These are the activations of a small neural network, seen along a few directions. Each row is one input.
In each table, some parts of the input vary, and every possible input appears once, in random order.
A made-up example of a description, with smaller parts first: values(2) and (point or ring(9) or (ring(5) and line(6))).
Shared parts are said once, and a part with two or three values counts as separate values.

A family of inputs:
x1: [ 14 -10  -2  29   2   3 -21 -23  23   1   2   1 -21  -7]
x2: [-11  -1 -13  -8   9  14 -26  -7 -18  -1 -18  15   7  17]
x3: [-14 -11   7  19   3   5 -19  -5  13 -24  12  -8 -12   0]
x4: [ 12  14  13  -1 -28 -34  25  24 -19   5   5   9   9  -5]
x5: [  1  -6 -12 -22 -16 -11  10   7 -35  21  -4  -8   5  20]
x6: [  7  12 -11  -4   6  -6 -21   5   6 -21   6  25  18 -32]
x7: [ 17  -1   0  14  16  10 -11  -7  15  10 -10  27  -6  10]
x8: [  5   2 -11  10 -10 -21 -34 -13  14 -29  17 -13   2 -48]
x9: [-12   2   4 -14   8  17  22   2   4  10  -3 -17   1   5]
x10: [  6   1 -14 -15 -13  -2  16  20 -26  20   2 -10  -4  11]
x11: [ -4  17   4  16  -1  -6 -15  11   5 -22 -15  37  15 -10]
x12: [  3  -6   9  -7  -7 -12  26  23 -11   7  15  -6   2  19]
x13: [ 31  -5   2   3  -5 -13  24   6  -2  32   4   5  -8  13]
x14: [ -7   6 -15  -2  10  23 -19   7 -10  -1 -12  13  -3   8]
x15: [  1  14   2 -27  -4  -9  20 -12   6  -3   7 -13  21 -35]
x16: [ 18 -12  13  -2  -3 -17  27  12  -2  17  10   1  -2  19]
x17: [  3  -4  -1  -9  -8  -3  23  28 -15  16  10 -11  -5  11]
x18: [ -9  20  14  -6  -8  -8  29  -4   3  -3 -11   3  16 -18]
x19: [ 14   0   8  -2  10   8  23 -20  15  26 -10  -3  -2   7]
x20: [-13   0  -5 -25   2  10   9 -19 -16  15 -18 -15  11  13]
x21: [  2 -17  10  25   5  -1 -19 -17  24 -15   7  -3 -15  -1]
x22: [  3  -7  19  -6  13   4  25 -14  16  11  -5  -8   4  13]
x23: [-15  -8  -6  16   2  14 -22   0   9 -15   9 -12 -19  -8]
x24: [-10  -2   8   6  15  13 -10  11   6 -14  -1  17   3  17]
x25: [ -9   9   0  30 -13 -19 -27  -6  13 -32   2   6  -3 -31]
x26: [-13  -2 -20  11  -2  15 -30  -9  -3 -11   1 -12 -19  -8]
x27: [ 23   6   0 -20 -23 -34  16  17 -18   6  24  -8  13 -24]
x28: [-16 -10 -16   5  -4   7 -38 -24 -13 -11  -6 -12  -9   0]
x29: [  4  -7   9  10  19   7 -10  -1  16  -6  -5  24  -1  17]
x30: [ -9   7  -7 -19   3  18  16  -5  -8  14 -12 -17   2   6]
x31: [-11   1  -4   3  14  21 -13  15   2  -5  -3  13  -4   9]
x32: [-13   0  14 -11   9   9  25  -2   8   1   1 -14   7  12]
Question: What do these inputs look like to the network?
Answer: line(4) and (values(2) or line(6))
Question: The inputs of x8 and x27 match in every part but the line(4) part. If x25 is changed in the same way as x8 into x27, which row does it become?
Answer: x4
Question: List by row number the other rows that have the line(4) part in common with x30.
Answer: x9, x15, x18, x19, x20, x22, x32
Question: Which other rows does x6 become when the values(2) part takes its other values? List them by row number.
Answer: x11

A family of inputs:
x33: [-16  -1 -10 -30  21  35   7   6 -21  21 -22   9   9  41]
x34: [ -9   1  -7  24   6  12 -39  -7  21 -34   1  17 -10 -26]
x35: [-23  20 -15 -38 -18  -5   2   9 -42  -5  -3  -9  20  -9]
x36: [ -7  -9  -2  22   7   1 -38 -16  15 -20  -4   2 -11  -3]
x37: [ 20   8  30  -4   0 -22  52  -4  25  18   7 -10   7  -6]
x38: [ 18 -12  19 -10  -5 -12  43  -7  12  22  21 -26  -5  -1]
x39: [-13   3 -10  21  10  19 -39  -9  13 -33   5   5 -11 -16]
x40: [ -4   5 -13  26   7   6 -42 -16  19 -24  -3  18  -2 -27]
x41: [  0 -10  -6  -7   3  17  22  18 -22  33 -21   5  -5  45]
x42: [  0  -5   0 -16  -7   2  36 -14  -5  33  -2 -45  -9   8]
x43: [ -1 -10  -2  23   3  -3 -37 -25  17 -22  -1  14  -7  -6]
x44: [ -1  13 -16 -24 -30 -20  11  19 -43  13   3 -14   6  -5]
x45: [ 23  16  11 -13 -18 -38  28  27 -11   0   9  16  27 -21]
x46: [-14  -5  -3 -32   6  19  28 -23  -4  18  -9 -41   7   1]
x47: [-22  -3  -2  23   6  14 -38  -7  19 -28   6  -1 -12  -5]
x48: [  5   3  -7  25   7   6 -42 -22  15 -21  -4  17  -5 -23]
x49: [19  8 23  4  9 -7 36 26  4 22 -9 31  5 35]
x50: [ 20 -11   8  -2   8   2  26  28  -8  29   1  16  -6  42]
x51: [ 20   1  -1 -17 -25 -33  19  28 -25   3  23   0  14 -17]
x52: [-16 -12   3  26  10   6 -32  -9  17 -26   2  -2 -13  -7]
Question: What do these inputs look like to the network?
Answer: ring(8) or (values(3) and line(4))
Question: Start at x39 and move only the ring(8) part, one step at a time. The first step leads to x47. Which rows follow, in order?
Answer: x52, x36, x43, x48, x40, x34

A family of inputs:
x53: [-19   2 -22  15  -9 -11 -54   9   1 -32   9   3 -10 -33]
x54: [-11  20 -11   0  -2   0 -40 -31  18 -32   7 -15   0 -41]
x55: [ 26  15  23 -29 -18 -17  56  25  -3  24  17  -2  18 -15]
x56: [-16  10  -9   7  -6  -1 -49 -10   2 -34 -16  12  15 -41]
x57: [-10  -4 -18  18  -4  -8 -47   1  -1 -41  11 -14 -16 -40]
x58: [ 27 -13  28  32   3 -17  -1   7  29  -1  14  25   3   6]
x59: [-16  -3   0  -4  31  43 -16 -18   0  13 -31  12  -1  34]
x60: [  2   7 -26 -34 -27 -27   8  -5 -30   6  12 -22  22 -37]
x61: [ 30 -20  26  33  10 -20  11   8  33  -8  20   9 -19  -2]
x62: [ 21   3  34  17   5 -16  16 -21  54   2   6   9   1  -3]
x63: [-19 -27  -8   8  28  38 -12  -6  -3   9 -10 -10 -31  36]
x64: [-15  -1 -13  24 -11   0 -30 -11  13 -40  11 -28  -6 -40]
x65: [ 22  -5  35  24  10 -16   7  -6  36  -1 -11  33  15  -2]
x66: [  9  -6 -16 -45   7  13  31   0 -27  38 -15 -24   8  29]
x67: [ 17  -6  27  26  13 -12  21 -13  34  -5  -5  27   5  -7]
x68: [ 25 -11  20  30  14 -25   5  12  32  -2  22  23 -13   5]
x69: [-24 -23  -6   0  18  37 -20  -1   1  14  -8   6 -21  46]
x70: [-27  -1   4  -7  23  38  -5 -35  22  18 -20 -11 -13  34]
x71: [ 39   3  10   9 -25 -36  37  16 -13  37   6   2 -11  -2]
x72: [ 27   1  12  29   9 -20   6  10  26 -12   3  45   2   9]
x73: [ -4   3  -4 -56   4  20  37  12 -29  28 -11 -22  20  29]
x74: [-11  22 -32  12  -8  -2 -52   8  -9 -41  -4  24   0 -29]
x75: [-27 -21  -3  14  22  40   5 -19  12  11 -11 -24 -23  37]
x76: [-24 -10   3  -6  22  49  -2 -27   3   9 -27   8  -9  32]
x77: [-13 -10 -19   8  27  47 -26   1 -11  15 -11   5 -14  38]
x78: [ -9  12 -21  15  -5   0 -60   1  -9 -32  12   2  -1 -33]
x79: [-14  12 -11   3   0   6 -35 -26  -1 -38  -2   3   3 -42]
x80: [-28  23  -9 -28 -32 -34  23  32 -45 -14  10 -18  27 -25]
x81: [-22   7   6 -42  -4   5  44  30 -41  16 -12 -21  18  44]
x82: [ 29  -7  26  36   9 -11  26  -4  43  -6  24  -6 -14  -2]
x83: [  4   4 -24 -11 -41 -37  -7  -6 -42   9   9 -17   6 -23]
x84: [-10  16 -13 -46 -29 -20  16   8 -32  -3  16 -19  33 -37]
x85: [-15  -6 -14  -1   9  47 -20   1  -5   4 -23  29  -6  48]
x86: [ 10 -11 -13 -23  -7   4  16  -2 -38  42 -20 -20  -8  46]
x87: [  9  20  31 -16 -24 -30  61  44 -15  13  15  -1  13  -1]
x88: [ 36   6   6 -14 -12 -25  50  16  -3  34  11  -2   6 -18]
Question: What do these inputs look like to the network?
Answer: values(3) and (line(4) or ring(8))
Question: The inputs of x84 and x55 match in every part but the values(3) part. If x54 is changed in the same way as x84 into x55, which row does it become?
Answer: x62
Question: Which other rows does x64 become when the values(3) part takes its other values? List them by row number.
Answer: x75, x82
